These are the activations of a small neural network, seen along a few directions. Each row is one input.
In each table, some parts of the input vary, and every possible input appears once, in random order.
A made-up example of a description, with smaller parts first: ring(8) and (point or (values(2) and line(4)) or ring(9)).
Shared parts are said once, and a part with two or three values counts as separate values.
In the rows, 128 means zero.

Other details of the inputs shift rows strongly along two fixed directions, in all tables alike. That doesn't count.

A family of inputs:
r1: [114  39 127 119 145 124 123 129 182  98 111 149 155 168 129]
r2: [185 203 151 121 115 115 137 124  82 159 118 131  91 131 151]
r3: [114 154 123 123 131 163 137 113 166 159 135  97 116 111 102]
r4: [ 91 142 103 156 137 152 133 137 120 130 155 110 137  94 109]
r5: [ 91 152 131 137 130 159 138 122 141 155 157 108 130 104 103]
r6: [164 186 143 127 101 105 102 130  51 152 155 144 113 129 138]
r7: [116  51 145 128 152 132 146 121 187  88  86 151 141 151 131]
r8: [112  59 146 133 150 134 151 132 188  81  87 151 137 158 133]
r9: [ 88 145  73 119 136 148 145 131 130 127 129 100 124 126 119]
r10: [ 96  52 162 153 140 144 106 135 172 114 140 167 162 163 129]
r11: [185 191 122 108 114 102 141 120  73 128 111 129  88 129 152]
r12: [186 186 161 118  96 104 110 119  78 158 149 130 117 111 143]
r13: [172 100 157 120 123  84 120 137 100 106  98 191 124 207 182]
r14: [166 174 117 109  92  90  91 128  59 148 148 132 107 139 146]
r15: [186 189 132  91 103 104 118 108  85 147 125 124  88 144 144]
r16: [174 112 206 142 127 104 125 148 102 112 110 202 133 166 186]
r17: [197 180 127  94 114  90 123 112  80 134 110 117 100 119 143]
r18: [ 91 124  80 132 128 128 122 130 122 123 138  98 135  92 105]
r19: [169  90 158 138 116  79 111 153  86  94 107 197 132 178 182]
r20: [ 96 141  69 125 136 140 147 128 133 121 130 101 123 118 113]
r21: [174  98 160 110 114  84 113 133 103 109 102 195 124 207 170]
r22: [ 97 150  98 120 139 155 156 114 144 140 125  91 110 130 114]
r23: [174 111 209 145 126  99 122 141 105 121 115 199 131 176 182]
r24: [119 147 117 131 141 151 149 117 157 138 116  97 121  81 100]
r25: [178 193 161 119 103 107 106 120  78 159 152 137 107 118 144]
r26: [ 77 136  84 137 128 142 129 135 119 141 149  99 129 125 116]
r27: [102 132  72 117 135 129 135 119 136 119 124  96 128 103 103]
r28: [ 98 140  73 122 133 131 140 130 137 111 125  95 124 109 105]
r29: [186  88 189 141 125  80  92 143  95 105 117 192 151 155 167]
r30: [111  69 174 139 145 156 146 129 196 124 103 163 140 169 128]
r31: [ 93 141 107 152 134 143 126 139 124 120 150 105 138  85 100]
r32: [ 99 151 125 147 136 147 143 133 142 127 143 103 131  78 105]
r33: [ 83 145 107 150 137 160 131 140 117 136 154 109 137 102 114]
r34: [107 130  74 112 136 127 129 120 140 127 129  89 135 108 103]
r35: [105 131  78 109 118 138 127 113 145 139 140  89 133 126 103]
r36: [120 132 100 103 135 146 140 108 154 136 130  83 118 108 101]
r37: [185 204 149 118 117 120 140 131  79 150 112 134  93 122 155]
r38: [105 127 111 136 132 146 112 127 130 141 165  98 144  89  97]
r39: [103  60 152 123 143 146 146 121 187 109 101 156 136 184 131]
r40: [115 155 118 136 139 153 154 128 158 131 117  96 117  88 102]
r41: [177 176 136 133 110  91 102 131  51 131 141 139 119  95 139]
r42: [ 87 132  81 137 126 130 127 141 123 115 139  98 131  99 106]
r43: [ 87  57 159 166 150 146 125 144 159 111 132 167 161 166 138]
r44: [103  31 135 134 138 123 110 141 168 102 126 152 162 157 131]
r45: [ 77 137  81 134 129 147 132 142 116 131 143 102 130 115 120]
r46: [100 132 112 139 119 151 112 123 132 148 165  98 146 101  99]
r47: [101  64 171 164 153 146 146 142 177 102 119 169 155 141 141]
r48: [108  55 174 156 152 135 134 134 180 100 114 164 160 125 132]
r49: [124 146 119 126 142 149 143 118 162 146 121  89 128  86 100]
r50: [127 141 122 119 137 156 140 116 164 151 132  89 122  92  98]
r51: [ 97 139  79 109 125 141 123 115 145 140 143  96 123 133 105]
r52: [192 200 145 124 116 112 142 128  82 143 113 135  92 113 150]
r53: [ 83  46 138 140 132 133 119 142 161 109 125 164 154 180 132]
r54: [177 195 126 102 114 111 140 124  70 134 111 128  89 137 158]
r55: [114 138 101 106 121 151 140 104 156 143 130  83 121 120 103]
r56: [ 96 122  82 127 129 126 116 131 126 131 143  91 142  97 105]
r57: [174 167 117 109  85  88  94 127  59 147 146 125 116 132 144]
r58: [112 137 129 130 135 149 129 121 147 147 158  96 137  82 101]
r59: [193  98 207 135 127  83 109 137 113 111 110 191 144 147 171]
r60: [126  59 173 136 137 151 137 123 205 124 104 151 150 159 128]
Description of these inputs: ring(6) and ring(10).
Changing only the ring(10) part turns r30 into r24. The same change can be made to r53. Which row results?
Answer: r18
A walk changes only the ring(6) part. It starts at r42 and steps to r28. List the rest of the walk in order.
Answer: r8, r40, r32, r31
Which other rows does r38 become when the ring(6) part takes its other values? List them by row number.
Answer: r1, r36, r44, r50, r58

A family of inputs:
r61: [ 80 154  84 133 110 146 121 127 107 144 171  85 131 101 101]
r62: [139 110 158 135 127 126 128 127 161 126 114 134 136 115 124]
r63: [138 109 136 111 142 137 144 117 153 132 110 124 128 152 142]
r64: [117  90 127 140 122 117 116 140 120 110 136 134 152 126 134]
r65: [128 116 120 130 131 132 143 136 148 114  95 141 120 149 130]
r66: [104 172 116 128 114 154 133 115 148 159 147  87 116  91  91]
r67: [125 114 124 123 148 136 148 126 138 113 108 135 124 153 142]
r68: [113  95 122 141 139 111 111 145 120 117 134 139 153 129 134]
r69: [114 123 150 147 124 133 131 132 144 115 121 152 125 137 122]
r70: [138 113 137 114 122 125 137 118 167 124 100 130 121 144 125]
r71: [127 114 119 130 141 137 146 135 141 118 100 137 121 154 140]
r72: [229 163 181 121 109  85 112 137  68 146 109 162 112 137 180]
r73: [123 114 129 115 147 130 147 118 140 105 112 139 122 148 136]
r74: [145  91 132 132 137 120  96 122 141 120 136 138 151 123 109]
r75: [112 119 153 135 142 140 137 125 133 115 136 150 131 141 133]
r76: [129 112 139 151 145 138 138 145 135 120 114 142 136 125 139]
r77: [143  94 112 111 133 120 105 113 147 118 122 134 136 152 110]
r78: [111  97 102 121 135 110 119 135 126 114 121 135 137 158 136]
r79: [117 121 143 150 127 141 132 143 140 125 119 152 128 141 127]
r80: [ 89 147  61 110 123 133 128 119 113 137 144  80 120 108 104]
r81: [108 156  88 125 124 149 101 110 127 153 170  90 131  98  75]
r82: [130 114 140 151 136 132 135 145 141 116 109 145 135 120 128]
r83: [125 113 149 141 141 124 138 128 140 103 121 145 133 116 126]
r84: [ 77 159  79 134 127 139 115 132 106 151 169  90 133 104 102]
r85: [115  99 118 147 136 114 112 148 123 121 136 144 158 129 139]
r86: [113 120 153 140 132 133 135 125 139 112 131 152 126 137 124]
r87: [ 77 152  84 130 118 143 118 125 105 148 169  90 129 100 101]
r88: [130 116 155 138 120 142 127 134 155 144 121 141 132 141 127]
r89: [ 94 175  97 143 133 165 143 132 121 154 148  93 115 100 106]
r90: [142 109 152 139 129 134 130 137 157 136 111 134 139 119 129]
r91: [127 114 160 131 136 147 133 124 146 142 134 136 135 145 139]
r92: [183 202  90  90  79  82 108 128  37 133 137 107  88 118 145]
r93: [113 101  98 126 132 114 120 138 130 119 122 139 142 158 141]
r94: [138 108 161 128 135 125 133 120 155 122 124 134 137 115 126]
r95: [115 119 148 144 143 146 138 132 130 123 132 146 132 146 139]
r96: [114  90 127 137 131 115 113 137 118 114 134 138 149 124 133]
r97: [204 215 142 108 113 104 122 119  54 165 140 107 103  93 152]
r98: [141 111 132 118 125 133 139 128 163 133  97 130 124 148 130]
r99: [223 165 170  85 111  77 122 112  72 130 106 160  99 161 177]
r100: [212 170 194 105 106  86 111 118  64 140 131 171 107 154 174]
r101: [ 92 148  61 113 114 135 131 121 114 133 147  75 122 109 104]
r102: [124 112 149 136 151 131 139 128 133 107 125 143 137 119 134]
r103: [117 163  86 111 131 157 149 117 145 162 125  72 112 108 110]
r104: [125 118 126 126 129 124 141 126 152 104  98 141 116 145 125]
r105: [127 116 146 147 133 125 133 135 145 107 112 145 132 116 124]
r106: [126 115 164 128 125 134 130 117 154 130 134 141 130 136 124]
r107: [137 107 161 123 145 132 134 119 149 126 128 132 141 118 135]
r108: [103 106 121 146 127 123 109 144 122 130 147 151 151 151 138]
r109: [107  96 130 134 108 126 111 142 124 112 145 140 138 142 132]
r110: [105 168 109 132 126 167 138 124 138 173 150  83 120 100 106]
r111: [124 115 129 120 137 124 146 119 147 101 108 141 117 145 127]
r112: [184 199 111 111  84  83 100 137  31 135 150 111 104  89 143]
r113: [136 110 140 108 131 124 141 111 162 120 110 130 122 144 127]
r114: [105 166 100 138 148 156 147 126 119 140 145  86 126  79 110]
What is each input in this table made of?
Answer: values(3) and (point or line(5) or (values(2) and ring(6)))
Changing only the values(3) part turns r108 into r85. The same change can be made to r61. Which row results?
Answer: r64
Which other rows does r114 become when the values(3) part takes its other values? List them by row number.
Answer: r67, r95
Which other rows does r101 become when the line(5) part takes its other values? List them by row number.
Answer: r78, r80, r92, r93

A family of inputs:
r115: [144  57 160 137 121  91  95 145 122  98 122 185 156 171 157]
r116: [198 193 138 116  87  67  92 138  11 138 143 160 103 145 171]
r117: [142  56 158 140 126  93 100 145 120  90 120 185 156 167 156]
r118: [169  80 163 104 136 112 147 120 167 100  67 170 117 194 160]
r119: [ 95 181  70 131 117 136 119 133  85 146 166  85 121  92 106]
r120: [ 98 167  70 131 121 127 116 131  92 137 161  84 128  80 100]
r121: [170  84 195 134 140 113 137 130 157 103  87 182 132 160 158]
r122: [201 187 134 121  94  64  96 144  13 129 135 160 107 137 173]
r123: [134 194 109 113 123 149 143 108 133 162 139  73 106  74  96]
r124: [169  89 194 134 142 116 141 133 152 104  87 183 130 161 163]
r125: [126 202 106 124 131 155 157 116 125 157 132  78 102  78 106]
r126: [129 197 112 113 126 155 145 107 131 169 144  74 104  85 101]
r127: [203 181 141 111  88  65  84 135  21 140 146 156 111 144 168]
r128: [104 171  37 100 114 122 125 119  95 136 143  72 109 112 105]
r129: [ 26  51  95 154 150 172 128 136 194 116 151 115 170 136  95]
r130: [ 29  48  90 158 158 165 135 143 190 102 141 114 171 119  97]
r131: [125 202 110 117 125 158 149 109 129 168 143  79 102  89 101]
r132: [118 196 113 121 128 161 154 112 131 162 139  82 101  91 103]
r133: [ 57  77 131 148 165 193 167 125 229 122 116 111 145 124  98]
r134: [171  79 197 127 135 120 129 125 164 117  95 179 135 169 154]
r135: [144  57 161 137 122  96  94 144 120 103 124 186 156 177 157]
r136: [ 65  66 130 143 165 186 161 118 235 117 116 104 152 110  90]
Changing only one part turns r118 into r128. The same change can be made to r133. Which row results?
Answer: r119
What is each input in this table made of?
Answer: values(2) and (point or ring(10))
Which other rows does r136 become when the values(2) part takes its other values? List them by row number.
Answer: r117

A family of inputs:
r137: [148 163 120 119 104  76 126 131  65  89 105 162  91 146 141]
r138: [117  95 159 125 152 139 148 120 186 115 116 144 142 145 136]
r139: [110  60 119 116 129 122 114 117 156 103 131 139 156 160 122]
r140: [133 135 142 143 116 123 111 154  95 129 140 159 136 152 150]
r141: [163 144 158 122 115 116 136 129 140 129 111 144 120 136 151]
r142: [162 156 141 133  95 100  93 140  74 137 152 160 117 148 149]
r143: [109  71 148 156 133 127 105 146 159 104 136 149 160 126 119]
r144: [104  59 121 122 124 116 112 122 156 114 119 140 153 160 118]
r145: [197 166 153 123 117 118 119 124  98 137 106 149 102 136 144]
r146: [ 97 190  94 111 131 162 157 105 149 154 152  59 114  73  99]
r147: [ 98  71 118 123 146 139 130 138 145 111 125 142 151 175 146]
r148: [205 166 160 120 109 112 123 128  90 135 107 148  99 138 150]
r149: [119 223  92 112 130 139 149 107 119 175 143  68 101  73  93]
r150: [168 148 151 121  98  91  94 119  70 124 155 154 129 134 138]
r151: [ 99  68 156 151 137 121 108 139 152 110 132 147 156 126 118]
r152: [174 147 158 127 113  88  94 131  71 118 149 147 128 116 143]
r153: [175 164 147 151 111  96 112 151  59 130 133 158 125 131 166]
r154: [126  85 156 133 156 158 139 116 172 114 108 144 134 147 125]
r155: [118 203  86 130 126 136 126 126  74 151 176  78 121  46 104]
r156: [127  95 149 141 151 144 142 129 187 121 106 151 140 149 122]
r157: [ 86  83 116 133 139 121 143 130 147  59 110 160 127 158 124]
r158: [125  81 158 131 150 157 145 119 171 112 111 140 132 146 127]
r159: [184 156 149 140 110  90 104 150  64 126 135 163 128 110 157]
r160: [171 151 145 130  88  91  90 131  77 129 147 157 129 134 135]
r161: [126 209  96 105 116 158 154 107 110 159 152  55  96  69 102]
r162: [ 84  73 145 148 128 133 111 136 148 124 143 157 145 159 127]
r163: [100 192  50 104 108 131 118 114  89 172 163  62 102 100  98]
r164: [ 96  78 146 162 152 140 133 142 140 107 137 151 159 140 144]
r165: [ 29 121  49 127 147 179 145 130 161 151 147  61 141 111  87]
r166: [189 173 161 109 129  99 133 115 103 135 122 149 111 137 152]
r167: [100 188  89 124 143 167 147 105 140 168 135  67 107  77  79]
r168: [ 99 178  94 120 125 169 157 114 136 163 137  56 101  74  83]
r169: [159 153 147 124 105 100  97 128  67 133 160 157 117 148 152]
r170: [ 62 128  91 127 149 201 169 112 188 140 146  54 125  81  73]
r171: [119  63 115 138 144 126 125 148 158 105 110 144 158 133 137]
r172: [125 212  91 117 128 158 140 105 107 173 135  65  92  72  88]
r173: [ 65 142  79 140 157 198 153 114 199 150 135  67 131  84  65]
r174: [107  68 118 139 155 131 137 137 146 105 117 137 154 156 150]
r175: [119  62 121 132 135 118 109 141 164 102 116 135 156 141 124]
r176: [ 87  82 146 146 144 148 125 144 140 112 144 156 156 159 140]
r177: [ 80  81 148 151 138 142 123 149 140 123 132 157 152 158 136]
r178: [169 142 118 100 108  92 102 122  73 131 142 143 112 164 157]
r179: [191 143 127 107 123  82 112 133  64 119 123 146 124 124 166]
r180: [109  60 123 134 148 120 127 140 151 111 106 142 154 133 137]
r181: [192 176 154 118 119  99 129 126 110 139 114 151 110 137 149]
r182: [177 137 132 108 111  74  96 131  77 127 118 134 121 130 145]
r183: [118  86 162 125 138 147 150 121 181 111 114 137 137 142 140]
r184: [ 99  70 150 157 145 129 124 146 146 113 126 156 158 118 131]
r185: [179 173 164 111 117  93 131 121 105 144 110 147 107 134 154]
r186: [172 145 112 110  98  91  98 134  80 136 133 146 112 164 154]
r187: [188 176 157 115 113  99 129 128 112 138 113 149 110 135 155]
r188: [ 89  86 109 143 129 121 139 142 154  64 103 164 126 158 121]
r189: [ 56 131  90 135 151 197 160 111 187 152 132  59 123  82  68]
r190: [128  82 155 138 132 154 147 136 179 115 104 139 131 144 125]
r191: [119 191  47 105  97 128 112 113  98 157 161  61 118  86  85]
r192: [100  68 120 144 149 125 135 141 145 116 105 137 151 156 147]
r193: [121  89 156 135 128 147 145 133 188 115 106 140 137 142 137]
r194: [116  59 127 122 145 119 113 130 158  97 124 132 156 141 128]
r195: [125  89 155 132 160 153 140 115 176 116 110 147 137 148 124]
r196: [110  90 163 130 137 136 148 124 185 123 104 141 137 143 137]
r197: [110  71 112 148 145 131 133 148 153 110 109 139 155 156 147]
r198: [158 157 151 148 117  95 116 143  59 136 131 152 124 129 162]
r199: [117 214  97 109 110 147 150 110 116 170 141  58  95  67 103]
r200: [ 99 198  83 124  99 131 110 111  86 164 176  73 119  70  79]
r201: [183 159 167 112 103 107 135 124  94 140 108 139  99 132 153]
r202: [124  84 156 136 128 152 148 134 182 115 106 139 134 143 132]
r203: [192 171 159 112 132 104 131 114  99 136 120 150 108 139 147]
r204: [ 38 124  42 131 143 184 143 138 168 145 150  63 145 111  87]
r205: [193 174 164 115 124  94 128 119  92 147 107 155 103 140 147]
Changing only one part turns r183 into r193. The same change can be made to r203. Which row results?
Answer: r156
What is each input in this table made of?
Answer: values(3) and (point or ring(10) or (values(2) and ring(6)))
Which other rows does r169 become when the values(2) part takes its other values? List them by row number.
Answer: r178
Which other rows does r188 become when the values(3) part takes its other values? List them by row number.
Answer: r137, r157
A walk changes only the ring(10) part. It starts at r168 and steps to r201. List the rest of the walk in order.
Answer: r199, r196, r185, r149, r205, r167, r172, r189
